Each row below holds a small network's activations on one input, seen along a few directions.
In each table, some parts of the input vary, and every possible input appears once, in random order.
Descriptions start from the smaller parts, as in this example, which fits no table here: one of 8 places around a ring, together with either a single point or one of 11 places along a line or (one of 2 separate values, together with one of 6 places along a line).
Shared parts are said once, and a part with two or three values counts as separate values.
In the rows, 128 means zero.

Other details of the inputs shift rows strongly along three fixed directions, in all tables alike. That doesn't count.
These rows show it; all are for the same input, with only those details redrawn:
[113 105 110 114 153 149 156 110 176 137 150]
[113 103  95 128 152 145 147 104 176 141 156]
[113 105 111 114 153 148 157 111 176 136 150]
[110 107  92 130 151 148 141 102 176 143 155]
[110 146 117 145 121 181 109 120 128 156 121]
[133 112  72 217  97 136  94 139  87 167 145]
[142 107 130 170 101 136 136 166  82 149 123]
[111 146 114 150 119 179 106 121 126 158 122]

Table:
R1: [105 150 117 139 122 170 101 123 126 149 121]
R2: [116 163 139 116 114 130  95 100 126 134 113]
R3: [129 123 170  60 131  99 162 118 168 101 112]
R4: [122 154 154 122 123 158 121 116 126 146 109]
R5: [ 93 166 127 112 124 142  77 131 120 131 117]
R6: [120 174 182  81  99 128 106 131 116 117  79]
R7: [105 122 153  87 147 103 153 129 159 114 134]
R8: [155 153 129 147 182 164 144  91 175 104 179]
R9: [107 149 113 137 120 171 102 119 122 140 114]
R10: [140 125 143 153 104  91 111 155  77 133 119]
R11: [131  74  97 140 131  67 142 150 118 109 154]
R12: [149  84 144 129 133  78 168 173 115 117 128]
R13: [131 162 176  68 119 165 138 148 105 114  72]
R14: [146 124  78 216  85 110  84 109  86 164 143]
R15: [159  84 137  97 126  69 170 169 104  96 121]
R16: [109 137 158  65 158 110 141 137 161 105 115]
R17: [167  75 100 142 124 103 175 143 120 124 138]
R18: [134 110 105 124 130 127 152  81 189 137 140]
R19: [133 114 119 118 140 131 159  81 177 138 146]
R20: [131 153 128 107 120 168 123 123 121 131  96]
R21: [138 163 110 143 181 126 104  92 167  90 183]
R22: [147 111 124 145 103 117 118 159  69 124 111]
R23: [114 173 100 113 117 140  72 116 116 125 105]
R24: [100 156 125 125 124 162  94 126 124 142 116]
R25: [112 161 114 150 127 168  94 117 132 153 112]
R26: [138  78 169  92 132  71 179 185 109 100 129]
R27: [138 130 144 147 103  81 104 156  76 129 120]
R28: [161  64 108 138 130 106 176 141 119 120 143]
R29: [141 110 111 184  94 140 124 157  75 147 120]
R30: [108 154 139 125 123 191 118 126 129 152 109]
R31: [105 162 175  78 119 143 112 157  98 109  87]
R32: [154 122 150 150  80  98 124 151  85 131 101]
R33: [123 129 158  71 139  88 145 110 156 106 130]
R34: [ 97 137 150  82 146 104 135 125 159 114 130]
R35: [143  73 126 155 127  91 183 145 134 136 152]
R36: [109 162 117 103 123 144  77 118 113 120 106]
R37: [113 152 192  71 122 164 145 158 106 113  80]
R38: [122 151 146 127 131 176 132 130 135 148 102]
R39: [140 120 209 114 100 108 166 195  68 121  91]
R40: [113 161 131 134 122 148  94 107 126 146 117]
R41: [124 112 134  70 149 117 146 125 145  99 123]
R42: [150 142  76 182 182 136 112  75 181 107 207]
R43: [106 162 128 126 131 139  90 130 127 135 108]
R44: [131  75  86 177 130  79 148 127 139 141 170]
R45: [128 111 119 121 152 135 157  93 176 140 147]
R46: [145 125 110 182  90  97  99 124  84 146 131]
R47: [156  65  91 146 130  92 156 137 119 119 150]
R48: [148 158 184  82 183 113 150 132 154  64 157]
R49: [155 122 120 182  75 111 110 137  87 148 112]
R50: [139 158  71 178 181 133  91  72 179 106 202]
Q: What is each input in this table made of?
A: one of 5 places along a line, together with either a single point or one of 9 places along a line
Q: The inputs of R27 and R10 match in every part but the place on the line of 5. If R5 is changed in the same way as R27 into R10, which row does it become?
A: R26
Q: A walk changes only the place on the line of 5. It starts at R33 and steps to R2. List the rest of the walk in order.
A: R46, R14, R19
Q: Which other rows does R25 become when the place on the line of 9 takes its other values? List them by row number.
A: R1, R4, R9, R14, R20, R44, R47, R49
Q: Which other rows does R36 become when the place on the line of 5 takes its other values? List them by row number.
A: R22, R28, R41, R47
